Each row below holds a small network's activations on one input, seen along a few directions.
In each table, some parts of the input vary, and every possible input appears once, in random order.
A made-up example of a description, with smaller parts first: values(3) and (point or line(11) or (ring(5) and line(6))).
Shared parts are said once, and a part with two or three values counts as separate values.

Other details of the inputs shift rows strongly along two fixed directions, in all tables alike. That doesn't count.

A family of inputs:
r1: [-2 -3  4  4 -3  8  6 -1  0  7  0  6 -3  5 -9 -9]
r2: [ -1  -3   6   7  -1   6  -1  -3   0   6  -1   4  -1   7 -14   2]
r3: [  0  -5   6   2  -3   8   3  -2  -1   5  -2   5  -3   7 -11  -2]
r4: [  1   4  -3  -5   4 -10   0  -1   7  -8   0  -4  -1 -14  24   8]
r5: [ 2 -8 -4  5  2  8 -2 -2 -4 -1  7  1  0  9 -6 -7]
r6: [  2   7   0  -8   4  -7  -4   1   5  -7   3  -2  -4 -14  25   5]
r7: [  3  -2   1   7  -4   6   7   3  -1   3  -1   6   3  10 -10  -2]
r8: [  3   8   0  -8   5  -8  -5  -4   6  -7   1  -4  -3 -14  20  11]
r9: [  4  12   3  -3   4  -8  -1   8   9  -4  -7   6   1 -14  19   9]
r10: [ -2  -3   6   6  -3   6   2  -6  -1   7  -2   6  -5   4 -12  -2]
r11: [-1 -6  1  7 -3  7  6  1  1  6 -2  4  3  8 -8 -1]
r12: [ 4 -9 -1  5 -3  7 -4 -9 -4  1  6 -1 -4  7 -8 -2]
r13: [ 4 -7 -7  5 -5  4  6 -5 -7  0  6  2 -1  9 -4 -8]
r14: [-48  34 -24 -37   5 -41 -14  38 -26 -19 -10 -48  22  -6 -27 -20]
r15: [-2 -5  5  2 -3  8  4  2  0  5  2  6 -2  7 -8 -7]
r16: [ -2  -5   6   2  -5   7   5   0   1   6   2   7   1   5 -10  -8]
r17: [ -1  12   8  -5   4  -9  -4   0  11  -2  -6   2  -5 -17  14  13]
r18: [  4  10   0  -6   6  -6  -7  -2   5  -7   0  -5  -1 -13  21  13]
r19: [  0  -3   6   6   0   5  -3  -3   0   7  -2   4  -1   8 -14   1]
r20: [ 3 -9 -1  2 -2  8  0 -8 -6  1  6  0 -3  9 -6 -3]
r21: [ 4 -7 -1  8 -1  7 -4 -9 -5  2  7  0 -2  8 -8  2]
r22: [-2 -9  2  4 -5  5  7  1  0  6 -2  5  0  8 -7 -4]
r23: [  3  11   5  -5   0 -10   3   7   8  -4  -6   4  -2 -14  20   8]
r24: [  1 -11  -6   7   1   6   1  -2  -5  -2   3  -2   3  11  -6  -5]
r25: [  0 -10  -6   5  -4   5   6  -6  -6   1   4  -1   0   8  -3  -7]
r26: [  4   8   0  -8   3  -6  -7  -2   6  -7  -1  -5  -3 -15  21   9]
r27: [ 3 -8 -2  7  2  7 -7 -8 -5  0  5  1 -2  8 -9  0]
r28: [  0 -12  -4   4  -5   5   5  -6  -5   0   5  -1   3   7  -5  -7]
r29: [  7   8  -3  -5   0  -9  -2   2   5 -10   1  -3  -1 -13  24   6]
r30: [  4   9   0  -5   8  -7  -7   1   7  -6   2  -4  -1 -12  24   6]
r31: [ 15   5  -4  -3  17 -12   3   3   1   1   0  -7  -3 -24  16  11]
r32: [  0  -5   6   5  -4   7  -1  -3   1   5  -1   4  -4   5 -13  -1]
r33: [-53  16 -32 -28  -1 -31  -8  38 -40 -13 -10 -51  25  22 -57 -31]
r34: [ 0 -7  2  6 -2  5  3  1  2  7 -3  4  4 10 -8 -2]
r35: [-45  38 -15 -34   9 -38 -16  39 -19 -12 -21 -43  21  -4 -30  -9]
r36: [  1  13   8  -5   5  -5  -3   3  10  -2  -7   1  -1 -15  16  13]
r37: [  1  12   7  -6   7  -5  -6   4  10  -2  -9   4  -1 -15  16  12]
r38: [ 7 -7 -5  7 -1  4  2 -3 -4 -1  6  1  2 12 -4 -4]
r39: [  1  -7  -4   3  -2   8   3  -6  -5   2   8   1  -3   7  -4 -10]
r40: [ 2 -9  0  1 -4  7  0 -9 -6  1  6  0  0  6 -8 -4]
r41: [  1  12   8  -5   7  -7  -4   6  12   0  -5   2   0 -13  19   7]
r42: [  2  -7  -2   6  -2   6  -1 -12  -6   3   5   1  -5   6  -6  -3]
r43: [ 4 -7 -7  4 -4  3  6 -4 -5 -2  8  1  0 11 -6 -5]
r44: [ -1  -4   4   2  -2   7   5   0   3   5   2   6  -1   7 -11  -6]
r45: [ -1  -5   7   5  -3   6   0  -3  -1   6  -1   5  -5   6 -12  -1]
r46: [  2 -11  -4   7   0   5   1  -4  -3   0   4  -3   3  12  -4  -4]
r47: [ -1  -3   4   5  -1   9   3   2   1   5   2   5   1   8 -10  -4]
r48: [  5   7  -2  -6   1 -10   0   2   3  -9   1  -1  -2 -13  25   7]
r49: [  6  -8   0   8   1   6  -6 -11  -3   2   5   0  -2   9  -6   1]
r50: [ -1  -5   8   5  -4   5   1  -5   0   6   0   6  -2   3 -13  -1]
r51: [  0   7   3  -5   0  -8   0   6  12  -2  -8   1   0 -16  20   8]
r52: [  0   8   3  -3   5  -7  -2   7  11  -2  -9   4   2 -15  20  10]
r53: [  2   8  -1  -7   5  -8  -3  -1   8  -7   4  -2  -3 -15  23   6]
r54: [ 2 -4  3  4 -7  4  8  1 -1  4  0  8  3  6 -9 -6]
r55: [  1  -5   5   2  -4   9   1  -2   1   5  -2   4  -2   6 -12  -2]
r56: [ 3 -8 -3  4  2  9 -4 -6 -5  0  4  0  0 10 -9 -2]
r57: [ 12   8  -1  -5  13 -11   3  10   6  11  -7   2  -2 -25  12  12]
r58: [ -2   9   3  -4   1  -9   3   3   9   0  -8   2  -2 -17  21   7]
r59: [ 2 -8 -3  3 -3  8  0 -3 -3 -1  8 -1 -1  8 -6 -9]
r60: [  2   8   0  -5   5 -10  -8  -5   6  -6   1  -3  -5 -16  19  12]
r61: [-2 -7  0  4 -4  5  8  0  3  6 -1  5  1  8 -9 -3]
r62: [ 3 -9  0  5 -2  6 -3 -9 -6  2  6  1 -5  7 -6 -1]
r63: [  3   4  -3  -5   2  -8  -2   1   7  -8  -1  -5  -1 -14  25   7]
r64: [  1 -10  -6   7  -2   6   3  -3  -5   0   5  -3   3  11  -5  -3]
r65: [ 3 -4  1  5 -7  5  6  3  0  3 -1  6  1  8 -9 -5]
r66: [  0  -4   3   5   1   9   0   3   1   5   0   8   1   8 -10  -5]
r67: [  5   9   1  -6   8  -7  -8  -3   6  -6  -1  -5  -1 -12  21  12]
r68: [-3 -9  3  4 -7  5  7 -1  1  6 -2  6  3  5 -8 -5]
r69: [ 6 -8 -6  7 -1  5  1 -1 -6 -3  5  2  2 11 -6 -5]
r70: [ 2 -7 -3  5  0  9  0 -3 -3  0  9  0  0  9 -5 -5]
r71: [  5  13   4  -3   4 -10  -1   7  10  -3  -7   4   2 -12  19   9]
r72: [  2   9   0  -7   4  -7  -4  -5   3  -5  -1  -4  -4 -16  22   8]
r73: [ 5 -9 -4  4 -6  3  6 -4 -6 -2  7  2  2  8 -5 -7]
r74: [ -1  -5   7   2  -4   8   3  -4   0   6  -1   6   0   4 -12  -3]
r75: [  2  -9   1   4  -3   5  -2 -11  -5   1   7   1  -2   5  -8  -2]
r76: [ -1  -4   5   6   1   6  -4  -1  -1   5  -3   6  -1   6 -14   1]
r77: [  1  11   7  -6   2  -6  -2   6  12  -2  -4   2  -2 -17  19   5]
r78: [  2  -3   0   4  -5   3   8   1   1   3   0   7   1   9 -10  -4]
r79: [ 5 -6 -6  7 -3  5  4 -2 -6 -2  7  0  2 11 -5 -3]
r80: [  0  -4   5   1  -2   7   3  -3   2   5  -1   5  -2   7 -13  -1]
r81: [ -1  13   7  -7   3  -6  -1   0   8  -1  -8   2  -4 -17  17   9]
r82: [ 2 -2  1  5 -6  4  9  0 -2  4 -2  7 -1  7 -8 -7]
Description of these inputs: values(2) and (point or (line(5) and line(8))).
The inputs of r46 and r34 match in every part but the values(2) part. If r56 is changed in the same way as r46 into r34, which row does it become?
Answer: r37
The inputs of r51 and r63 match in every part but the values(2) part. If r82 is changed in the same way as r51 into r63, which row does it become?
Answer: r13
The inputs of r54 and r73 match in every part but the values(2) part. If r19 is changed in the same way as r54 into r73, which row does it become?
Answer: r49
Change only the values(2) part in r31. List by row number the other rows that result.
Answer: r57
Change only the line(5) part in r10. List by row number the other rows that result.
Answer: r1, r58, r81, r82
Change only the line(5) part in r2. List by row number the other rows that result.
Answer: r7, r11, r36, r47

A family of inputs:
r83: [ 8 -6 10  7 -4 11  8 -4  9  9 -2 16 -5 -1  1  2]
r84: [-16   1  -4  -5  -4   1  -9   0 -11  -3   0 -10   4  13 -23  -9]
r85: [-10   1  -6  -2   2   0  -6   5 -12   0  -1 -11   6  12 -25  -6]
r86: [  6  15  -3 -11   9 -18  -5   2  10 -13   1  -6  -3 -31  46  13]
r87: [-12   0  -5  -4   2  -1  -6   4 -13   2   0 -12   3  10 -26  -9]
r88: [-11   2  -6  -3   1  -2  -5   4 -13   1   0 -11   3  11 -27  -8]
r89: [  6  17  -3 -11   8 -19  -4   2  10 -13   0  -5  -2 -30  45  15]
r90: [  5  15  -3 -13   8 -18  -5   2   9 -14   0  -6  -3 -31  45  14]
r91: [-18  29  -6 -22  11 -28 -15  19  -4 -12 -11 -23   7 -20   7   7]
r92: [-13   0  -5  -5  -1  -3  -4   2 -13   2  -1 -13   3   9 -27  -7]
r93: [-12   0  -6  -5   0  -2  -5   4 -13   1   0 -13   3   9 -27  -8]
r94: [ 8 -6 11  8 -5  9  9 -6  9 10 -3 16 -5 -1  1  2]
r95: [ -8  -4 -15  -2  -1  -3   1   6 -13  -5   3 -13   8  14 -16 -11]
r96: [ 8 -6 10  9 -2 10  8 -2 11  9 -3 17 -3  2  2  4]
r97: [ 12 -14  -2   7  -3   8   6 -14   0   0  10   6  -4   1  10   0]
r98: [ 11  -9   5  10   3  11  -2 -11   5   4   3   9  -5   2   3   7]
r99: [ 9 -6 10 10 -3 10  7 -2  9  9 -3 17 -3  1  2  4]
r100: [ 14 -13  -3  10  -2   8   4 -10   1  -1   8   6  -3   5  12   1]
r101: [ 4 -6 13  7 -8 11  4 -7 12  5  0 16 -4  3  4  0]
r102: [ 12  -9   6  10   1  10  -2 -12   3   4   3   9  -6   2   3   7]
r103: [ 15 -12  -2   8  -1   9   4 -10   1  -1  10   7  -3   5  11   0]
r104: [-15   3  -1  -4  -3  -2   4  13  -7   6  -7  -4   6   9 -27 -13]
r105: [ 9 -6 10  9 -3 11  8 -2 10  9 -2 17 -2  2  2  3]
r106: [ 9 -5 10  9 -3 10  9 -4  9  9 -2 17 -5  0  1  2]
r107: [-22  32  -3 -23   7 -30  -6  29   1  -8 -18 -17  10 -20   4   3]
r108: [ 15 -12  -3   9  -1   9   4 -10   2  -1   9   6  -2   5  12   1]
r109: [-13  -3 -11  -4  -6  -1  -2   2 -14  -9   6 -13   5  16 -13 -14]
The inputs of r88 and r106 match in every part but one. If r98 is changed in the same way as r88 into r106, which row does it become?
Answer: r96
Describe the family of inputs behind these rows.
Answer: values(3) and (point or line(8))
Which other rows agree with r89 in the values(3) part? List them by row number.
Answer: r86, r90, r95, r97, r100, r103, r108, r109
Change only the values(3) part in r85. List by row number the other rows that result.
Answer: r105, r108
